A small network was shown many inputs. Here are its activations along a few directions, one row for each input.
Each table varies a few parts of the input and shows all the possible inputs, shuffled.
A made-up example of a description, with smaller parts first: one of 8 places around a ring, together with either a single point or one of 11 places along a line or (one of 2 separate values, together with one of 6 places along a line).
Shared parts are said once, and a part with two or three values counts as separate values.

Table:
r1: [ 1  6  7  7 -6  4 11 -3 16  1  6  2]
r2: [-12  -4   7  -8   8  -3  -9   2   5  -7  -4   9]
r3: [-15  -3   7  -7   4   3 -10   0   5  -8  -1   1]
r4: [-15  -3   6  -7   5   1 -10   0   5  -8   0   4]
r5: [ 37  -7 -45  10 -12   0  11  13 -62  24  -2 -25]
r6: [ 4  5  6  7 -3 -2 11 -6 18 -1  0  1]
r7: [ 1  5  8  8 -8  1 10  1 15  2  6  9]
r8: [ -2   6   7  10 -10   4   9   0  15   1   9   5]
r9: [ -8  -5   9 -11  11  -6 -10  -3   8  -8  -3   6]
r10: [ 25  -4 -45  -3   5  -2 -14   9 -71  21 -13 -23]
r11: [ -2   6   8   9 -11   7   9   0  14   1   8   2]
r12: [ 5  3 10  6 -5 -2  9 -3 18  2  6  6]
r13: [ -8  -3   5 -10  12  -5  -9  -6   8 -11  -9   1]
r14: [-11  -3   6 -10   9   0  -8  -3   6  -9  -4   2]
Question: Describe the family of inputs behind these rows.
Answer: one of 2 separate values, together with either a single point or one of 6 places around a ring
Question: Changing only the choice among 2 separate values turns r6 into r13. The same change can be made to r7. Which row results?
Answer: r2

Table:
r15: [ -6  14  42  17  -4  -1  40 -18  92 -21   7  19]
r16: [-35 -31  13 -50  48 -26 -55  -4 -10 -28 -21   8]
r17: [ 23   8 -27  18 -16   4   4  16 -43  24  13  -4]
r18: [-20  -2  22 -33  42 -11 -30 -26  26 -27 -26  -6]
r19: [ -8   9  47  12  -4  -3  39  -8  87 -12  14  32]
r20: [-41  10  36   9 -21  17   6   0  53 -16  12  18]
r21: [ -2 -19 -54 -11   7  11 -26  23 -91   5 -18 -27]
r22: [ 56  11 -12  40 -35   2  56 -13  20  23  21 -16]
r23: [ 42   9  -3  38 -45  13  51   6   5  29  40  -3]
r24: [ 54   6  -7  36 -35   0  55  -2  15  32  28  -3]
r25: [ 13   2 -38   0  -2  20  -5   9 -61  19 -10 -31]
r26: [ 36  -3 -37 -12  14  -9  -2   3 -55  23 -21 -18]
r27: [-20  13  47  12 -17  10  35  -1  78 -14  24  33]
r28: [  9 -22 -50 -18  13  -3 -27  26 -93   7 -17 -13]
r29: [ 22 -18 -58 -20  23 -18 -20   5 -82   1 -37 -29]
r30: [-55 -24   5 -41  29   5 -58   4 -12 -32 -11  -3]
r31: [ 19 -25 -52 -23  23 -20 -22  16 -87  10 -29 -14]
r32: [ 31   7 -12  31 -38   8  25  18 -22  27  24  -4]
r33: [-16   9  37   8   1  -6  10 -14  66 -22  -4  16]
r34: [ 43   3 -16  28 -28  -7  29  10 -13  31  12  -4]
r35: [ 29  12  -6  45 -52  23  53   0   5  28  39 -18]
r36: [-33  -5  27 -34  29   4 -35  -6  13 -20  -8  13]
r37: [-47   8  25  -4   0  14 -20  -6  33 -18   6  16]
r38: [ 24   0 -34  -7   5   8  -6  13 -62  20  -9 -17]
r39: [-32  16  42  17 -26  19  36  -6  78 -15  23  19]
r40: [ 35   5 -31  14  -6 -12   8   7 -35  28   0  -4]
r41: [-18   3  42   3   0  -8   9  -4  61 -13   2  31]
r42: [ 46   9 -21  32 -28  -5  30  -1  -8  22   5 -18]
r43: [-33 -24   7 -47  49 -24 -53 -14  -4 -37 -28  -7]
r44: [ 37  11 -36  18  -6 -10  10  -4 -30  19  -7 -19]
r45: [-22   7  26  -7  21 -12 -15 -21  45 -23 -10  13]
r46: [-25   1  31 -11  21 -14 -17 -11  39 -14  -3  28]
r47: [-44  -2  20 -28  21  16 -35  -9  16 -21  -9  -2]
r48: [-23  -9  27 -36  41 -13 -31 -16  20 -18 -19  10]
r49: [ 19   9 -15  38 -45  19  27  13 -22  26  24 -19]
r50: [-45 -27  12 -47  36  -7 -59   6 -16 -30 -10  11]
r51: [-36   5  31 -10   8   2 -21  -2  31 -16   7  30]
r52: [ 11  11 -30  25 -23  15   6  12 -42  23  12 -18]
r53: [-29   7  42   4 -13   6   5   4  52 -15  13  32]
r54: [ 38   3 -43  -8  14  -7   0  -8 -50  14 -29 -32]
Question: Changing only one part turns r51 into r37. The same change can be made to r27. Which row results?
Answer: r39
Question: Describe the family of inputs behind these rows.
Answer: one of 2 separate values, together with one of 4 places along a line, together with one of 5 places along a line
Question: Which other rows does r17 become when the choice among 2 separate values takes its other values? List them by row number.
Answer: r51
Question: Which other rows does r28 become when the place on the line of 4 takes its other values? List them by row number.
Answer: r21, r29, r31
Question: Which other rows does r44 become when the choice among 2 separate values takes its other values? List them by row number.
Answer: r45
